Each row below holds a small network's activations on one input, seen along a few directions.
Each table varies a few parts of the input and shows all the possible inputs, shuffled.
Descriptions start from the smaller parts, as in this example, which fits no table here: one of 3 separate values, together with either a single point or one of 11 places around a ring or (one of 6 places along a line, together with one of 8 places around a ring).
Shared parts are said once, and a part with two or three values counts as separate values.
(in the rows, 128 means zero)

Rows:
x1: [116 138 134 149 116 108 125 135 151 136 136 128 117 110 113]
x2: [117 132 135 140 113 118 125 130 149 139 134 126 122 112 109]
x3: [142 105 116 105 187 195 132 101  40  78 147 119 178 215 158]
x4: [115 126 128 142 108 109 124 135 149 141 132 126 120 106 113]
x5: [123 114 125 124 119 140 143 116 140 123 126 136 149 120 106]
x6: [122 123 125 139 107 116 138 127 144 134 127 134 129 107 110]
x7: [126 117 123 129 108 128 138 119 143 129 127 131 144 116 108]
x8: [148 190 172 159 172 178  62 180  51  86  95  88  79 123 206]
x9: [168 131 100  38 184  79 135 127 121 176 120 149  89 201 206]
x10: [124 129 132 136 112 125 139 123 143 132 129 134 131 113 106]
x11: [126 111 122 132 113 129 140 120 144 129 126 130 141 116 106]
x12: [122 111 119 128 112 130 143 116 138 124 124 139 148 112 108]
x13: [115 139 134 144 114 110 120 136 151 138 141 125 118 110 115]
Q: Describe the family of inputs behind these rows.
A: either one of 3 separate values or (one of 2 separate values, together with one of 5 places along a line)
Q: What sort of input is x10?
A: one of 2 separate values, together with one of 5 places along a line
Q: Start at x13 and move only the place on the line of 5, one step at a time. The first step leads to x2. Which rows follow, in order?
A: x10, x7, x5

Rows:
x14: [158 182 183 170 146 182  55 147 113 106 107  74  87 131 147]
x15: [125 124 143 132  81 159 139 111 189 140 101 116 137  39  72]
x16: [125 138 165 120 138 230 105  97  73  88 160 101 188 182 127]
x17: [112 141 142 159  86 133 111 132 208 141 101 126 104  27  92]
x18: [163  91  90  83 120 136 189  85 158 127 156 157 162 175 103]
x19: [148 143 164 162  93 155 134 110 118 113  77 117 161  97  91]
x20: [151 113 113  68  98 104 163  97 206 185 109 140 120  94 108]
x21: [171 111 120  86 113 111 124 119  74 151  79 129 141 145 191]
x22: [104 118 125 185 135 130 159 136 155  86 176 131 139 104  69]
x23: [102 133 105 136  86  39 130 119 197 194 165 130 109 133 113]
x24: [127 107 130 160  95 170 136  74  95  89 117 132 213 149  75]
x25: [106  77 111 151  75 173 161  89 188 123 149 119 181 106  51]
x26: [ 99  99 113 104 105  46 136 115 167 179 182 145 153 166  91]
x27: [150  76  87  85 116 127 126  84  51 128 118 144 194 197 174]
x28: [ 95 155 170 158 172 173  96 133  86  95 186 100 148 167 129]
x29: [119 178 131  87 198 118 112 154 109 146 162 131  69 171 180]
x30: [104 167 128 177 125 121 123 151 136  91 147 134 103  65  92]
x31: [117  78  82 123 168  76 148 143  89 131 140 145 121 168 168]
x32: [127 144 131 165 126 140 110 184 122  73  61 128 123  61 176]
x33: [157 114 107 113 136  92 125 162 119 149  75 142  75 122 204]
x34: [ 94 189 161 152 179 172  89 167  93  94 153 107  85 116 144]
x35: [117 127  84 115 155  66 111 155  71 135 112 148  87 130 192]
x36: [ 91 102 123 188 131 121  96 136  47  85 137 116 166 126 140]
x37: [174 132 133  98 109 100 157  97 136 160  86 142 146 151 127]
x38: [ 92 126 116 202 130 118 106 186  76  93 111 112  95  88 150]
x39: [121 144 139  95 192 120 119 121 101 146 193 123 132 220 165]
x40: [159 182 164  86 161 134  96 138 130 162 131 121  89 175 200]
x41: [143 167 150 154 114 149 117 140 161  97 102 139 101  44 109]
x42: [139 119 114 115  95  74 154 132 248 195 116 138  77  97 123]
x43: [ 70  96 130 170 106 108 142 151 176 128 173 125 142  96  47]
x44: [150 114 121  60 177 184 155 107 111 134 163 129 144 222 154]
x45: [127  80  94  46 100 116 154  85 157 159 145 162 173 155  87]
x46: [193 140 142  80 175 160 135 138 132 152 113  92  78 183 155]
x47: [131 107  97 120 152  76 182 122 171 134 182 155 120 159 106]
x48: [121  83 105 128 124 190 114 103  36  67  99 133 186 116 136]
x49: [146 175 198 124 136 215 102 131  96 109 121  87 137 131 143]
x50: [119 147  99 125 152  55 146 133 132 144 118 161  91 134 128]
x51: [157 147 119 103 140  83 140 123 157 150  76 166  90 113 146]
x52: [145 121 153 151  95 165 101 133  57 102  70 103 154  90 154]
x53: [ 71 133 136 184  87  97 124 180 181 140 150 118  99  72  63]
Q: Describe the family of inputs behind these rows.
A: one of 2 separate values, together with one of 4 places along a line, together with one of 5 places around a ring
Q: The inputs of x35 and x23 match in every part but the place on the line of 4. If x38 is changed in the same way as x35 into x23, which row does it become?
A: x53
Q: The inputs of x46 and x20 match in every part but the place on the line of 4. If x44 is changed in the same way as x46 into x20, which row does it become?
A: x45
Q: Which other rows does x51 become when the place on the line of 4 takes its other values? List them by row number.
A: x33, x40, x42
Q: Which other rows does x50 become when the place on the ring of 5 takes its other values? List them by row number.
A: x18, x37, x47, x51
Q: Which other rows does x32 become when the place on the ring of 5 takes its other values? List them by row number.
A: x36, x38, x48, x52

Rows:
x54: [112 130 134 150 110 116 130 131 150 135 145 124 129 116  99]
x55: [141 174 173 171 161 204  75 165  55  69  96  88 106 109 175]
x56: [129 106 120 110 104 125 148 116 154 143 117 139 140 113 105]
x57: [123 125 127 138 105 112 139 124 153 135 132 133 136 114 103]
x58: [118 133 134 140 108 117 131 123 154 134 136 131 134 113 100]
x59: [130 108 113 108 106 124 149 113 154 136 113 146 143 104 113]
x60: [159 111 114  84 206 187 132 105  31  88 142 120 162 244 185]
x61: [123 123 121 132 107 116 139 116 149 133 125 141 137 104 107]
x62: [164 155 116  59 192  78 101 158  87 166 106 134  62 189 239]
x63: [122 113 120 121 109 126 145 115 153 132 124 141 144 107 104]
x64: [114 132 134 159 115 116 127 133 152 131 146 120 123 113 102]
x65: [101 127 131 164 113 114 121 138 145 134 154 117 119 111 104]
Q: Describe the family of inputs behind these rows.
A: either one of 3 separate values or one of 9 places along a line
Q: Which other rows belong to the same alternative as x59? List them by row number.
A: x54, x56, x57, x58, x61, x63, x64, x65

Rows:
x66: [132  92  96 100 108 100 162 117 154 145 112 150 142 118 119]
x67: [110 152 143 157 109 115 106 154 143 130 124 121 107  85 125]
x68: [111 101 103 124 119  92 157 116 154 148 165 144 138 148 102]
x69: [128 133 156 155 111 169 119 128 145 121 125 103 123 101  92]
x70: [138 113 123  97 119 121 159 114 176 165 137 138 118 135 106]
x71: [114 147 149 176 110 124 104 158 136 125 117 110 102  82 117]
x72: [ 97 125 130 163 112 132 121 126 132 114 158 119 150 118  97]
x73: [129 105 105 111 113 110 157 112 149 131 109 157 146 106 117]
x74: [145 141 125  99 216 159  96 133  20  91 147 111 138 242 210]
x75: [184 160 148  66 213 195  97 127  42 109 120 100 109 216 213]
x76: [136 126 129 104 117 123 143 106 172 156 132 137 127 127 102]
x77: [119 115 125 141 103 143 130 129 131 108 108 132 151  86 114]
x78: [108 113 109 131 118  95 141 109 151 140 160 143 148 140  98]
x79: [122 139 124 125 115  76 128 135 163 157 125 143 105 107 129]
x80: [128 111 117 128 100 122 146 118 137 121 107 143 153 100 111]
x81: [106 122 123 153 111 115 141 117 138 125 159 134 149 131  94]
x82: [123 138 151 138 114 165 126 125 152 125 133 118 125 103  99]
x83: [170 174 135  98 211 137  77 159  40 109 109 108  85 200 247]
x84: [170 126 115  79 207 180 113 130  12  88  89 128 128 199 233]
x85: [100 121 138 184 115 144 125 131 125 107 152 110 142 112  91]
x86: [135 134 141 124 107 139 136 113 160 142 130 127 131 120  96]
x87: [123 111 132 160 104 151 128 133 124 102 103 120 146  82 106]
x88: [120 148 136 144 105  94 121 143 150 144 123 133 109 100 122]
x89: [124 125 117 116 113  70 138 141 167 169 128 141  99 117 132]
Q: Describe the family of inputs behind these rows.
A: one of 4 separate values, together with either a single point or one of 5 places along a line
Q: The inputs of x81 and x88 match in every part but the choice among 4 separate values. If x72 is changed in the same way as x81 into x88, which row does it become?
A: x67
Q: Which other rows does x83 become when the choice among 4 separate values takes its other values? List them by row number.
A: x74, x75, x84
Q: Start at x69 and move only the place on the line of 5, one step at a time. The first step leads to x82. Which rows follow, in order?
A: x86, x76, x70

Rows:
x90: [133 114 118 114 126 116 144 118 140 139 135 134 137 146 118]
x91: [129 127 112  96 130 102 143 123 150 144 132 149 128 132 138]
x92: [118 133 137 154 120 132 118 134 134 125 121 124 116  97 117]
x93: [116 148 146 158 114 136 115 139 137 119 130 120 120  96 115]
x94: [134 129 125 123 126 103 129 125 141 148 126 131 114 133 127]
x95: [115 124 131 149 116 137 130 127 127 115 128 128 140 109 110]
x96: [126 119 125 133 122 127 132 132 140 130 118 129 122 107 124]
x97: [129 104 105  93 133 119 155 111 144 139 135 147 142 143 126]
x98: [117 133 141 153 113 146 122 132 134 113 136 116 139 109 106]
x99: [128 120 124 134 113 119 129 124 129 129 126 127 140 129 117]
x100: [163 159 145 100 195 171  91 142  33 106 122 102 109 208 211]
Q: Describe the family of inputs behind these rows.
A: either a single point or (one of 2 separate values, together with one of 5 places along a line)
Q: Which other rows does x98 become when the choice among 2 separate values takes its other values? List them by row number.
A: x93
